[[ 38   0  23   0 -72  37]
 [ 52  51  10   0 -74  21]] | -74

[  7 -60 -15 -20   6  -4] | 6

[[  7 -18  47  12]
 [-15 -24 -64  16]
 [ -4  -6  19  -3]] | 19

[-29  12  61 -27 -40] | -27

[[-27   5 -26  35  58  29]
 [ -2  18  20 -63 -59  42]
 [-47   0 -64  -8  15  58]] | 15

[-11  58 -27  11] | -27

[-11   2  56  32   6] | 32

[[-47  68 -14   9  -8]
 [-49 -43  16  11  -8]] | 11
---
[[-34, 12, -50, -34],
[34, -10, 49, 33],
[39, -8, 57, 36]] → -34

[[33, -28, 6, -51, -33, 64],
[7, -53, -43, 35, 76, -26],
[-46, -50, 30, 31, -6, -2]] → 64

[[5, -2, 23, 13, -16, 69, 3],
[-5, 1, -24, -16, 18, -48, -8],
[5, -4, -37, -30, 0, 2, 22]] → 3

[[-33, 15, 26, 39, -9, -63],
[-37, 12, 36, 44, -21, -74],
[9, -42, -8, -44, -11, 2]] → -63

[[25, 69, -52, -29, -2, -15],
[-10, -4, -10, 1, 8, -1],
[51, 20, -10, -6, -20, -2]] → -15

[[-62, 27, -56, -45, 55],
[67, 47, 57, 5, 27],
[54, -46, 48, 12, -55]] → 55
---
[[  0  29  16  63  50 -40  -5]
 [ 53 -17  -9  32 -45 -50  29]
 [ -2 -11 -19 -49  21  36 -64]] yields 32

[-41  78  13  10  15] yields 13

[ 25  19 -69   8  48 -50 -34] yields 8

[ 47  55 -42  28  58 -53  37] yields 28

[-32  -6 -21 -15  61  -1 -47] yields -15

[  7 -34 -61 -73 -15] yields -61

[  3  43 -39  68  -7  -9 -21] yields 68

[-19 -53 -60 -32  16] yields -60
---
[[5417 4298 5344 1437 4451 6001]
 [2151 8170 4923 5972 4008 3087]]	8170, 6001

[73 62 10 50 82]	82, 73

[[ 18  25   3 -41]
 [ 18  28 -21  -2]]	28, 25

[[438 193 110 445 378 560]
 [715 578 795 466 575 809]]	809, 795

[ 288  603 -381 -585  465 -627]	603, 465

[[76 22 40 54 18 11 79]
 [72 54 25 42 77 68 62]]	79, 77

[[106 141 124  62  99 203]
 [182 109 125 110 136 184]
 [121 172 148 200 151 132]]	203, 200

[ 25  18 -11 -16 -37  13]	25, 18

[[8125 4136 5944 6083 9214]
 [5915 2979 6077 6897 6343]]	9214, 8125

[6 5 8 1]	8, 6
---
[[ 18  -3   0  -2  -1]
 [-42  67 -14   0  57]
 [ 37 -37   9  -3 -29]] 67, 57

[[ -3  19  38  23 -35]
 [ 73  29 -48  51   5]] 73, 51

[18 58 25 28] 58, 28

[[ 31  24   6  23 -31  -2 -57]
 [-69  -7   2 -58   7   0   8]] 31, 24

[[ -5 -11  47  -6]
 [ -3  -9  62  -8]
 [ -9  -8  60  -8]] 62, 60

[[ 56 -42  -9   3 -27 -22 -30]
 [-21 -27 -15  41  11 -56  15]
 [-13 -16 -56  -6   1  35  55]] 56, 55

[  4   6  76 -26] 76, 6

[ -6 -12 -17 -77  19  12 -27] 19, 12

[[ 14   3 -32  -1  -6]
 [ 66 -22  46  15  10]
 [-26 -58 -44  36  37]] 66, 46

[-62   9  66 -28] 66, 9
---
[[5, -1, -7, -13, -1],
[-4, -2, -3, 59, 1],
[-8, -2, 19, 9, 4]] Out: -8

[[-39, 72, -22, 36, 6],
[-20, 53, -24, 7, -9]] Out: -20

[[13, -7, -22, 16, 58],
[-15, 9, 27, -13, -63]] Out: -15

[[11, -30, -64, -1, 11],
[19, 4, 4, 8, -1],
[-68, -5, 7, -27, 1]] Out: -68

[[-43, 23, -35, 53, 7],
[-51, 30, 7, -47, 15],
[68, 4, -45, -5, -9]] Out: 68

[[-58, 14, 39, -12, 20],
[0, -15, -44, -23, -36]] Out: 0

[-77, 61, -47, 21, -21] Out: -77

[-33, -35, 30, 29, -63] Out: -33

[[45, -59, -61, 65, -74],
[-35, -71, 0, 13, -45]] Out: -35

[[57, 3, -40, 6, 41],
[-54, -5, 35, -2, -42]] Out: -54
---
[[-37  39  -1  48   8  32  -5]
 [ 22 -60 -21 -55  -3 -70   7]] gives -21

[[ 30  -6  36 -21]
 [-62  78 -66  53]
 [-23  -1  23 -15]] gives -66

[[ 76 -57 -58  60  10]
 [ -1  48 -13 -53 -37]
 [-12 -29  43  28   9]] gives -13

[[ 70  -5 -49   6  51 -28   2]
 [-19 -10  -2  50 -33 -24  14]] gives -2

[[ 26 -66 -53 -54 -55]
 [ 39 -69 -41 -46 -55]] gives -41

[[-62  70 -16 -24 -70  59  58]
 [ 25 -54 -74  44  28  35  35]
 [-47  13  40 -11 -51  56  57]] gives -74

[[-18  49   0  -2   0]
 [-41  43 -16 -35  -1]
 [  0 -49  14  61  -8]] gives -16

[[ 62 -22   2  -5]
 [ -9  25  18 -14]
 [ 69 -57 -19  64]] gives 18
---
[[3, 68, 65, 68, 12, 21, -7],
[-5, -3, -10, -3, -10, 6, -5]] Out: -7

[[-66, 58, 22, 43, 51, 44],
[-67, -67, -8, -40, 56, -67],
[17, -53, 9, -20, -57, -61]] Out: 44

[-58, 75, 21, -52, -41, -66, -58] Out: -58

[[39, -64, -37, 43, 37, -29, -52],
[27, 12, 25, 22, -35, 16, 23]] Out: -52

[[3, 0, -27, -14, 62, -2],
[-9, 51, 29, 2, -32, 17],
[10, -33, 16, 19, -53, -13]] Out: -2

[-59, -4, -15, 63] Out: 63

[-49, -25, -22, 46, -34, -62] Out: -62

[-56, -8, 6, -79, 52] Out: 52

[-11, 21, -61, 1] Out: 1
---
[[-50, 4, 6, 22, 16],
[8, -23, -10, 11, 6],
[-6, 75, 5, 14, -10]] value 5

[[29, 15, -32, -12],
[-64, -10, 37, 17],
[27, 15, -23, -9]] value 15

[[-43, 34, 28, -39],
[28, 59, -5, 11],
[61, 12, -58, 55]] value 12

[[-52, 39, -59, -29, 39, 28],
[-64, 50, 47, -24, 48, 26],
[-63, 47, 42, -25, 48, 25]] value -25

[[-38, 40, 8, 19],
[62, -79, -4, -51],
[-48, 68, 4, 41]] value 68

[[7, -4, 5, 6, -4, 61, 72],
[-4, -54, -31, 17, -24, 69, 28],
[-46, -27, 43, 26, 9, 2, 44]] value 9
---
[[ 14.882 -10.813   6.681 -15.379]
 [-10.416  11.846   6.314 -16.161]
 [-17.497  13.093  -1.271  -3.571]] -> 11.846

[[  79.525  -90.570  197.730 -185.297   78.596 -113.125]
 [ -23.821  137.476 -165.814   78.844  -62.422  101.862]] -> 137.476

[[ 0.135 -0.189  0.039  0.162  0.031 -0.033]
 [ 0.052  0.022  0.080 -0.052  0.009 -0.128]
 [-0.113 -0.101 -0.180 -0.151 -0.105 -0.193]] -> 0.022

[[ 1.19 -1.53  0.40 -0.88]
 [-0.51  1.06  0.49  0.32]] -> 1.06

[[-0.098  0.116  0.076 -0.057]
 [ 0.073  0.151 -0.123  0.067]
 [-0.078 -0.018 -0.051  0.224]] -> 0.151

[[ 0.211  0.362  1.323  0.708  1.167  0.630]
 [-0.385  1.748  0.620 -0.134  1.365 -1.492]] -> 1.748

[[ 101.9   -1.8  -27.3  -42.2   -4.3    6.8 -103.5]
 [  61.1   29.5   -9.9   14.6   16.3  178.5  -49.7]
 [  39.3 -141.3   92.1 -137.9  -71.3  -27.5   20.2]] -> 29.5

[[-162.3 -173.8 -156.1   52.1 -154.9   54.6]
 [  70.4  155.0 -122.0 -162.1  208.5  -43.6]] -> 155.0

[[-1.184 -0.173  1.230 -0.526 -1.027]
 [-0.291 -1.973 -1.340 -0.589 -0.774]] -> -1.973

[[  -7.67   79.10   83.08  174.01]
 [ 137.44   87.28   49.47 -177.71]
 [  99.35    6.11   49.16  -27.09]] -> 87.28
